These are the activations of a small neural network, seen along a few directions. Each row is one input.
Each table varies a few parts of the input and shows all the possible inputs, shuffled.
Descriptions start from the smaller parts, as in this example, which fits no table here: one of 2 separate values, together with either a single point or one of 11 places around a ring or (one of 5 places around a ring, together with one of 6 places along a line).
Shared parts are said once, and a part with two or three values counts as separate values.

Other details of the inputs vary at random and push rows far along two fixed directions, the same in every table; ignore that.

Table:
x1: [-10  -5  10   4  18 -11   0   2   5   7 -27]
x2: [-18  -7  -5 -13 -21 -38 -12   1  11  35  12]
x3: [ 41  52  -3 -25   8  19   7  45   8 -16  -4]
x4: [  4   1  11   2  17 -10 -17 -10  29 -16 -29]
x5: [  5 -21 -18  -6   8   2  -4 -20  -2   7  -7]
x6: [ 12  33 -29  -2 -15   7   6  12 -21 -15  -7]
x7: [ -7  -4  18   9   7  16  -4  -3   9   4 -10]
x8: [  9  -5  20   0  20  10 -11  14  25  -6 -26]
x9: [  4   0  13   6  15  -8 -14 -13  30 -17 -13]
x10: [ 38  50   9 -13  14  11  13  35  -1 -12   4]
x11: [ 43  37 -35 -32   3   5  15  14 -13  -4   5]
x12: [ 47   0  28 -18  54 -29  -2  -6  48  -8 -40]
x13: [-41 -58  22  36   9  -9 -27 -47  26   3 -26]
x14: [-28 -28   8  18 -22   3   5  -6 -24   3  11]
x15: [ 32  46 -13 -19  11  -9  20  47  -5  -4 -15]
x16: [-17 -18  -1  19   2  -7  11   6  -6  17 -14]
x17: [ 41  56  10 -22  19   8  10  37   3 -14 -30]
x18: [  3  -7   3  10   8  -4 -14  -7  26 -17  -5]
x19: [ 79  47  -2 -33  38 -23  21  32  19 -14 -30]
x20: [ 17  -7  -1 -18  25  -6  -7 -20  21   0 -14]
x21: [-15 -11   8  25   3 -10  -7 -21  -5  -1 -12]
x22: [ 15  38 -23  -9  -3  -1  22  36 -27   2  -9]
x23: [ 33 -10  18  -6  42 -25   1 -10  24   0 -25]
x24: [ 10  30 -46 -12 -24  20  25 -12 -51  11  28]
x25: [ -2  33 -32  -1 -35  43  17  19 -40   4  37]
x26: [ -3  38 -27   1 -19   9  29  18 -46  12  12]
x27: [  3   1  19  -5  29 -17  -3  10  26   2 -29]
x28: [  4  -5  32  -9   8  -8  -2   3  23 -18 -10]
x29: [ -5 -15 -25 -25 -27 -25 -16 -30   5  34  29]
x30: [-15 -18   1  28  -2  -7  -6 -14  -6   0  -8]
x31: [-36 -68  45  21  11 -11 -22 -30  30  -3  -7]
x32: [  8 -24  -1  10  17 -14   5 -17  -7  15 -10]
x33: [ 14  41 -19  -5  -8   3   5   6 -18 -16 -14]
x34: [-54 -71  36  31  -4  -5 -18 -40   4   9  -2]
x35: [ 12   3  28  -1  36 -22   1  12  34  -2 -23]
x36: [-12  23 -35 -13 -50  30  17  15 -54 -10  33]
x37: [ -6 -15   8  11   3  23  -9   5  11  -1  26]
x38: [-24 -15   9  -2 -16   8  -4 -11 -11  -8  -4]
x39: [-41  13 -57   2 -83  51  24  -2 -83   4  74]
x40: [  4  -6   3   5  11  -8 -17  -3  27 -16 -25]
x41: [ -6 -17   5  16  14 -11   5  13   5   8   4]
x42: [ 23  10  38 -13  39   1 -15  15  48 -12 -35]
x43: [-47 -70   7  39  -1   3 -33 -43  22  -1  16]
x44: [-39  35 -70 -26 -97  47  -4  -8 -57  29 118]
x45: [  6  29 -17   8  -7  -5  29  29 -41  13   7]
x46: [-42  21 -50  -1 -78  49  24 -11 -82   3  71]
x47: [-17 -17  10  20  -2  19  -4  -1  -6   9  15]
x48: [-58 -67  24  40  10  -9 -14 -39   5  26   2]
x49: [ 26 -20   2  -1  29 -16   1  -7  15   3  -8]
x50: [-63 -25 -33 -15 -87   7 -18 -30 -33  25  81]
x51: [-14 -18   6  -8 -14   7  -7   4   5 -13   3]
x52: [-33 -76  41  24   9 -11 -21 -20  32  -3  -8]
x53: [ -9 -15  -1  23  -2  -6  -5 -11   4  -4 -23]
x54: [ 31  37 -31 -25   0   6  17   0 -28   0  -2]
x55: [ 28  45  -2  -7  14 -13  25  36 -16  -1  -3]
x56: [ 14  -4  21   2  32 -21   2  21  33  -1 -20]
x57: [ 54  55   9 -23  19  10  12  49  19 -20  -5]
x58: [-18 -10  11 -10 -12   9  -7  -7   3 -12   4]
x59: [ 67  66  31 -28  41  -5  12  49  34 -23 -33]
x60: [ 22  39 -11   0  -1  -4   8  12 -12 -17   0]
x61: [-47 -61  36  34  13  13 -26 -38  21  15   6]
x62: [ -8 -27 -24   7  -7   8   5 -27 -16  17   9]
x63: [ 10 -15   9   6  24 -18   4 -23  -3  13 -17]
x64: [ 26  38  -5 -22 -18   7  20  35 -14 -23  13]
x65: [-49 -59   6  13 -23 -29 -47 -50  37  22   9]
Each input here is: one of 5 separate values, together with either a single point or (one of 2 separate values, together with one of 6 places around a ring).
Question: The inputs of x56 and x64 match in every part but the choice among 5 separate values. If x41 is changed in the same way as x56 into x64, which row does it become?
Answer: x52
Question: The inputs of x48 and x21 match in every part but the choice among 5 separate values. If x27 is changed in the same way as x48 into x21, which row does it become?
Answer: x4
Question: Which other rows does x10 become when the choice among 5 separate values takes its other values? List them by row number.
Answer: x23, x31, x55, x60
Question: Which other rows does x47 become when the choice among 2 separate values takes its other values? List them by row number.
Answer: x61

Table:
x66: [ -9  36 -49   8 -43   5  44  15 -90  17  17]
x67: [ 15   6  23  24  28 -29  25  23 -15   0 -50]
x68: [ 6 12 11 -9 14  1 -6 12 18  1 -7]
x69: [-24 -47  -4   4  -2  -5 -17 -40  17  18  25]
x70: [-38 -53  -4  22   5  13 -36 -54  25  10  13]
x71: [ 13  17   8  -6   3 -19  -6  18  23  -5 -17]
x72: [ 7  0 -8 -1  8 -2  5  0  3  8 -9]
x73: [  6  44 -35 -21 -34  29  24  27 -47   3  34]
x74: [-33 -48   4  -2 -11   4 -17 -29  10  16  31]
x75: [-25 -59  16  29  21  19 -27 -38  29  -3   4]
x76: [-27 -41  12  15  -4  -7 -33 -26  30  -1  -6]
x77: [ 21   1  10  -7  22 -12   7   4   9 -13 -42]
x78: [-69 -64 -19  21 -33  36 -20 -45 -11  26  63]
x79: [ 22   9  25  -8  15  -9   7  15   8  -8 -40]
x80: [ 42   6   6 -18  26 -30  -2  -1  21  -1 -30]
x81: [ 29   5   6 -21  17 -22   4  -2  12 -10 -21]
x82: [ 19  15  18 -10   9 -22  -5  18  22 -23 -37]
x83: [19  6 10  6 29  6  4 11 20 -8 -8]
x84: [ 5 11  2 -5 11  0 -7  6 19  6  7]
x85: [-48 -50  -9  22  -4  17 -29 -50  22  18  32]
x86: [  0  13   7  -7 -11  -8  -7  21  13  -2   7]
x87: [-55 -41   0  32 -29 -15  -5 -21 -23  16   3]
x88: [  9  46 -26 -14 -24  44  23  32 -39 -10  48]
x89: [ 19   5   2 -19   6 -16   2   7  10   9  10]
x90: [  8  48 -25  -9 -33  48  23  20 -47 -18  46]
x91: [11  3 15  3 20 13  3 18 15 -5  9]
x92: [ 27  21  30  -8  26 -11  -3  13  26 -12 -40]
x93: [  6   9   7  20  14 -37  15   9 -16  12 -44]
x94: [-38 -47  -6  23 -16 -21   3 -33 -27  26   8]
x95: [ 24   0   1  -2  21 -11   0   0  11  -1 -37]
x96: [ 17  11   7  -6  24  -6  -5  -3  19 -15 -27]
x97: [ 10  44 -37 -27 -46  25  21   7 -51  -2  52]
x98: [ 18  21  29 -10   1 -16  -3  26  18 -18 -32]
x99: [  9  45 -42  -8 -28  48  24  12 -50 -24  48]
x100: [  4  15  17 -12  -5 -10  -6  28  16  -7 -12]
Question: Describe the family of inputs behind these rows.
Answer: one of 5 separate values, together with either a single point or one of 6 places around a ring
Question: The inputs of x74 and x100 match in every part but the choice among 5 separate values. If x69 is changed in the same way as x74 into x100, which row does it become?
Answer: x71
Question: Which other rows does x75 become when the place on the ring of 6 takes its other values? List them by row number.
Answer: x83, x88, x90, x91, x99
Question: Which other rows agree with x95 in the choice among 5 separate values? List them by row number.
Answer: x66, x72, x73, x77, x78, x79
Question: Which other rows agree with x70 in the choice among 5 separate values? List them by row number.
Answer: x68, x84, x85, x92, x93, x96
